A small network was shown many inputs. Here are its activations along a few directions, one row for each input.
Each table varies a few parts of the input and shows all the possible inputs, shuffled.
A made-up example of a description, with smaller parts first: values(2) and (point or ring(9) or (line(4) and ring(8))).
Shared parts are said once, and a part with two or three values counts as separate values.

Other details of the inputs shift rows strongly along two fixed directions, in all tables alike. That doesn't count.

Table:
x1: [-62  11 -11 -15 -62  -8   0  32 -30  22 -10]
x2: [-39 -36   2  11 -19  -5  16 -25 -13   4   0]
x3: [-23 -45   1  -2 -31  -4   4 -14   1  18  17]
x4: [ 10  71  -2  -7  -1  15 -23  49  -4  -2  -1]
x5: [ 28  32  10  14  26   8 -13 -10   0 -17   7]
x6: [ 64  19  15  -2  65   9   7 -19  39 -26 -12]
x7: [ -6  75   3  -3  20   1 -23  22 -27   0   4]
x8: [ -4 -79  26  11  14  -9  19 -42  28   1  -3]
x9: [ 13  69  -3   5   2  15 -33  12 -28  -5  18]
x10: [-59 -19 -72  -3 -41 -19 -27  59 -38   7 -21]
x11: [  6 -79  16   5   4  -3  19 -42  34   4   0]
x12: [ 16  58  10  -1   7  12 -45  24 -26   9  27]
x13: [ 22  37  18   6  12  -2 -34   8 -13   6  19]
x14: [ -9 -66  21   3   6 -14  37 -24  40 -13 -40]
x15: [ 33  -8 -56  17  33  -4 -35  16 -15 -24  -5]
x16: [-32 -42   8   6 -22 -10   1 -17  -1  19  12]
x17: [ 12  52   2  -5  17  -5  -8   9 -12  -1   0]
x18: [-57  11 -14 -18 -66  -8   3  36 -28  20  -5]
x19: [ 35 -13  16  -8  28   8  19   4  40 -25 -22]
x20: [ 64  12  28  19  59   6  -4 -31  24 -32  -8]
x21: [ 46  22  16  -1  17   5 -24   2   3  -2  20]
x22: [ 18  51  -2 -11  12   1  -8   9 -11   0   1]
x23: [ -3  71   9  -3   6   3 -27  41  -9  -8  -8]
x24: [ -1 -68   9  -7  -2  -3  42 -17  49 -14 -29]
x25: [ 34  32  11  12  22   4 -11 -10  -5 -14   5]
x26: [ 28  35   6   4   8  14 -31  15  -3  10  28]
x27: [22 28 -7 -6 18  9  6  4 11  0  4]
x28: [-51   6 -25   0 -60   8   2  13 -43  26  25]
x29: [ -7 -62  10   1  15 -17  43 -44  30  -5 -25]
x30: [ 24  32  13  -5  23   9  -9  19  20 -18 -19]
x31: [-16 -65  20   5  10 -10  35 -24  45 -15 -38]
x32: [ 31 -13  19  -5  31   8  16   1  38 -23 -27]
x33: [ 17  49  -5 -13  15   7  -4  16  -9  -4   8]
x34: [-31 -44  10   4 -20  -9   4 -14  -5  19  13]
x35: [-51  -2 -10  -9 -57  -3 -16  17 -40  33  31]
x36: [ 31 -10  23   1  30  -4  16  -3  37 -22 -30]
x37: [-44 -33   5  -5 -24  -9  25   7   7   4 -21]
x38: [ 16 -71   2   4  -6  -2  39 -46  25 -10  -5]
x39: [-78  18 -15  -6 -41 -14  -1   8 -37  25   2]
x40: [ 19  27  -3 -10  18   4   4   0   9  -7   2]
x41: [-50 -33   9  -2 -20 -10  21   4   6   2 -26]
x42: [ 29  30  11  12  28  10 -10  -7  -4 -17   8]
x43: [-42 -27  -7  -5 -16 -14  26 -17   1  12  -7]
x44: [-41 -33   0  13 -21  -6  12 -29  -9   4  -1]
x45: [  3 -70   6  -5   0   3  48 -10  47  -7 -26]
x46: [ 55 -23  17   6  24   7   0 -17  29  -1  12]
x47: [47 30  1  8 14 15 -6 -4  0 -9 13]
x48: [ 26  -1 -60   3  41 -11 -25  25  -8 -18 -15]
x49: [ 19  66  -5   0   1  17 -27  19 -31  -7  24]
x50: [11 27  5 -4 28 -1  5  0  2 -6 -3]
x51: [ 73  12  14  10  51  17   0 -25  32 -34   4]
x52: [-48  -2 -13  -5 -57   2 -14  21 -38  40  34]
x53: [-23 -37 -15   6 -35   6  22 -19  -3  11  11]
x54: [ 20  68  -2   3  -2  11 -31  13 -33  -3  16]
x55: [-65  -3   2   5 -44 -12 -23   4 -35  31  19]
x56: [-55  11 -18 -14 -66  -3   5  39 -26  26  -3]
x57: [-17 -75 -56  11  -7 -21 -25  11 -14   8   0]
x58: [ 34  28   7   6  24  16 -10  -7  -3 -16   8]
x59: [23 26 -6 -7 20 11 10  7  6 -1  5]
x60: [  8  68  -4 -12  15   8 -16  22 -21   1   7]
x61: [-25 -30 -13 -15 -29 -11  32 -13  -2  13  -3]
x62: [ 11 -65  -5  -6   3  -5  53 -34  36   3 -13]
x63: [-60   3   2   2 -50 -15 -24   8 -44  34  19]
x64: [ 50 -31  25   5  30   2  -1 -28  30  -6   3]
Description of these inputs: line(4) and (point or (values(3) and line(5))).
The inputs of x13 and x25 match in every part but the line(4) part. If x63 is changed in the same way as x13 into x25, which row does it become?
> x20
The inputs of x1 and x54 match in every part but the line(4) part. If x45 is changed in the same way as x1 into x54, which row does it become?
> x28
Start at x10 and move only the line(4) part, one step at a time. The first step leads to x48. Which rows follow, in order?
> x15, x57
Change only the values(3) part in x51. List by row number the other rows that result.
> x38, x49
Change only the line(4) part in x12. List by row number the other rows that result.
> x32, x58, x60

Table:
x65: [-25 -63  -5   2  -4 -17  28 -25  12   2 -18]
x66: [-15  62 -21   2   1  -3 -47  34 -46   7  16]
x67: [-33 -12   5  -8 -18  -7  10  13   5  10 -10]
x68: [ 32   6   3   3  11   9   4  -4   8 -14  -3]
x69: [-46  13 -11  -7 -23 -12  -3  12 -24  11  -4]
x70: [-25  -9  31   1 -27  -1  -1 -18  -9  26  25]
x71: [  7  49   1   5   5   2 -31  28 -20  -9  -3]
x72: [ 38 -29   2   1  32   1  27 -30  29 -14  -9]
x73: [-52  28 -17 -13 -43   0  10  15 -32  22   7]
x74: [ 19  46 -19   1  13   7 -24  13 -23   0  20]
x75: [ -4  15  -9  -9 -18   1  -4  16 -13  13  10]
x76: [-17 -47  -4 -11 -24  -4  31 -12  15  11  -5]
x77: [-26  -1 -24  -6 -34   0 -11  17 -26  22  21]
x78: [ 72  20  33  10  72  13   1  -5  49 -44 -26]
x79: [ 39 -36  21   0  43  -4  16 -16  49 -20 -22]
x80: [-35   1  -6  -6 -40   6  18   7 -12   8  -2]
x81: [ 65  19  14   6  61   5 -24   6  30 -21  -7]
x82: [-23  23  29   8 -30   6 -14 -11 -26  16  27]
x83: [  3 -73  -2   8  22 -14  27 -36  32  -9 -20]
x84: [-41 -48  -2   1 -30 -11  20  -8   4   1 -18]
x85: [-18 -16 -21  -2 -17  -4  11  -9 -11  11   7]
x86: [ 57  77  16  -9  40  20 -17  26  13 -14   5]
x87: [ 39 -30  47  11  41   3  20 -60  36  -9   8]
x88: [-19 -75   9   0   9 -13  50 -36  38  -7 -29]
x89: [-14 -57 -12  -4 -22  -5  23 -14  12  14   2]
x90: [ -7  16  -1  -4  -3  -6 -18  23 -10   7  -1]
x91: [ 29  68   0  10  24   8 -47  31 -16 -16   3]
x92: [-32  12 -12  -6 -43   3   4  12 -23  10   3]
x93: [ 22 -43   1  14  25   0  -1 -16  21 -20 -12]
x94: [ 16  21  -4   2  19   1 -33  22  -7  -1   7]
x95: [-40  12 -25   0 -52   2  -9  17 -37  17  15]
x96: [-14 -24 -19   5 -26   4   2  -2 -14   4  10]
x97: [ 46  74   2  -6  37  12 -17  13  -3 -15   5]
What is each input in this table made of?
> values(3) and (point or (values(2) and line(5)))
The inputs of x73 and x86 match in every part but the values(3) part. If x72 is changed in the same way as x73 into x86, which row does it become?
> x75
Change only the line(5) part in x80. List by row number the other rows that result.
> x68, x92, x95, x96
Change only the values(3) part in x83. List by row number the other rows that result.
> x81, x91
